Each row below is a small network's average activation on inputs in which a field has the value named, seen along a few directions.
Related values have similar rows: they may be neighbours, one step apart, or belong to one group.
(in the rows, 500 means zero)
Strong random noise was added to every row along 16 fixed directions; ignore it. To show where, here is one row again and again, with new noise each time:
[618,455,533,632,466,543,803,604,305,478,399,595,605,485,506,264,488,520,520,253,495,363,606,617,451,598,426,394,532]
[179,378,557,555,520,409,585,431,391,489,562,427,391,409,609,468,223,568,383,424,148,572,287,391,791,427,345,422,637]
[484,271,596,441,320,607,585,554,457,563,535,587,462,510,454,392,474,723,471,401,662,666,499,655,330,405,544,405,443]
[328,414,606,522,386,629,371,351,505,546,537,465,396,675,521,527,496,708,540,599,698,666,420,631,499,542,681,347,572]
[456,476,532,649,494,434,374,633,388,503,400,537,578,345,425,568,717,444,569,624,396,494,593,462,476,483,467,533,604]
[357,407,416,680,624,320,639,465,352,539,443,525,619,371,524,411,443,409,589,357,298,382,559,446,672,635,200,291,463]
[337,474,519,919,489,590,439,620,622,378,463,450,506,387,518,696,405,451,630,669,386,734,369,593,290,342,532,475,532]
[317,589,694,374,407,479,605,277,656,364,407,481,481,462,434,599,293,600,459,619,253,559,343,738,574,429,292,503,619]
[712,497,531,680,454,416,470,701,408,611,516,570,532,471,499,501,655,490,603,468,590,608,439,560,409,412,659,626,476]
[237,464,582,595,600,417,503,294,551,504,589,392,378,468,556,486,344,433,514,637,542,448,603,387,512,568,210,412,594]
[429,459,579,517,650,379,559,414,569,545,503,287,510,545,538,613,425,662,697,654,522,662,435,562,727,492,640,524,434]
[583,334,372,702,537,764,621,393,500,637,572,498,408,492,561,516,324,377,550,394,600,644,427,582,198,695,549,392,303]
[537,597,572,760,453,463,420,706,446,527,495,547,475,374,656,486,416,509,545,373,499,552,380,636,532,411,504,645,520]
[487,594,343,492,502,683,534,359,629,398,589,407,435,597,415,687,594,305,452,774,442,536,464,432,163,580,472,370,584]
[413,438,491,558,479,495,163,340,381,620,455,546,435,491,545,636,527,402,439,538,454,613,429,509,552,612,537,589,412]
[495,456,715,406,386,565,370,502,437,480,471,521,486,529,406,516,667,608,407,727,586,478,629,443,331,437,556,555,654]
[563,508,555,539,403,576,632,390,312,444,372,574,636,574,444,512,547,549,395,490,399,570,544,786,255,543,422,408,364]
[431,452,243,590,587,516,529,446,362,620,651,365,250,518,552,442,696,271,548,489,830,641,768,532,380,705,445,535,473]


Values of L:
l8: [540,667,136,762,458,341,692,595,579,410,637,631,502,555,428,497,626,233,640,317,343,622,290,575,444,373,413,349,557]
l5: [274,383,266,804,669,252,546,701,479,415,469,340,623,465,451,583,660,556,802,536,512,777,566,569,705,313,620,377,338]
l12: [520,637,622,493,387,454,322,583,457,645,495,663,681,451,501,508,571,717,500,490,394,384,342,563,535,459,462,291,554]
l4: [335,639,530,350,283,659,409,459,860,368,457,645,329,483,246,480,602,420,553,622,598,395,526,528,442,456,456,482,947]
l20: [425,483,762,479,497,323,611,340,367,355,199,627,697,541,325,313,523,576,501,428,327,300,677,566,807,509,431,512,640]
l14: [456,388,610,509,493,484,458,599,518,521,515,528,536,368,525,452,458,555,473,525,516,468,611,412,385,418,405,526,492]
l18: [522,484,575,523,604,472,546,450,455,810,566,446,423,196,475,545,544,466,641,563,457,548,508,546,542,638,415,573,583]
l3: [390,535,494,350,540,535,420,455,546,370,484,508,480,449,566,464,346,527,364,456,402,308,545,383,666,509,356,518,496]
l7: [528,517,624,571,434,476,401,446,456,437,388,604,573,693,479,486,492,612,489,519,588,533,500,589,522,447,652,506,414]
l2: [417,398,486,472,832,582,551,314,336,665,697,137,411,523,775,554,297,700,487,594,549,541,557,351,662,681,596,446,259]
l13: [530,376,248,436,499,517,619,400,648,385,545,479,413,587,443,511,417,245,394,383,583,665,521,479,257,421,429,538,255]
l17: [538,509,526,659,403,734,407,475,468,513,352,622,561,465,450,491,544,477,563,393,421,444,379,615,501,661,696,425,649]
l10: [578,529,395,572,444,670,465,707,481,421,472,601,621,579,506,435,529,517,447,405,427,301,408,284,510,475,690,284,571]
l1: [643,723,603,411,554,431,600,480,564,566,614,369,486,510,472,627,529,548,490,747,434,518,391,490,458,397,507,568,587]
l19: [641,614,586,502,501,537,393,851,719,184,334,483,630,548,589,515,427,587,537,425,497,410,427,429,679,268,857,819,565]
l15: [525,486,704,564,343,633,516,682,569,461,504,590,317,459,467,331,477,577,499,452,797,568,674,620,350,351,610,746,658]
l6: [405,372,512,680,582,731,611,569,642,449,481,376,332,474,591,490,225,457,588,470,521,654,464,452,516,496,719,622,577]
l11: [421,541,237,419,426,436,438,691,412,543,535,540,333,392,483,475,729,335,485,375,496,580,540,537,651,500,464,604,608]
l9: [586,418,484,409,656,401,629,384,354,812,526,441,465,153,445,539,560,380,539,543,441,528,661,561,444,679,237,600,351]
l16: [470,677,536,300,573,603,588,411,541,425,377,338,512,564,523,537,544,634,591,584,495,362,530,627,778,713,603,488,669]
The values of L form a network in which each value has 4 neighbours.
Question: How many steps from neighbour to neighbour lead from l17 to l14, at the fewest?
Answer: 2
Question: Which values are neighbours of l9? Give them in the order they are listed.
Answer: l18, l13, l1, l16
Question: Which values are neighbours of l15? Give them in the order they are listed.
Answer: l8, l4, l7, l6
A value of L combines one of 4 hidden first parts with one of 5 second parts; all combinations occur once.
Question: l20 and l4 share the first part; l20 and l3 share the second. Which value has the first part of l3 and the second part of l4?
Answer: l7
Question: l11 and l16 share the first part; l11 and l12 share the second. Which value has the first part of l12 and the second part of l16?
Answer: l18
Question: l1 and l10 share the first part; l1 and l6 share the second. Which value has the first part of l6 and the second part of l10?
Answer: l15
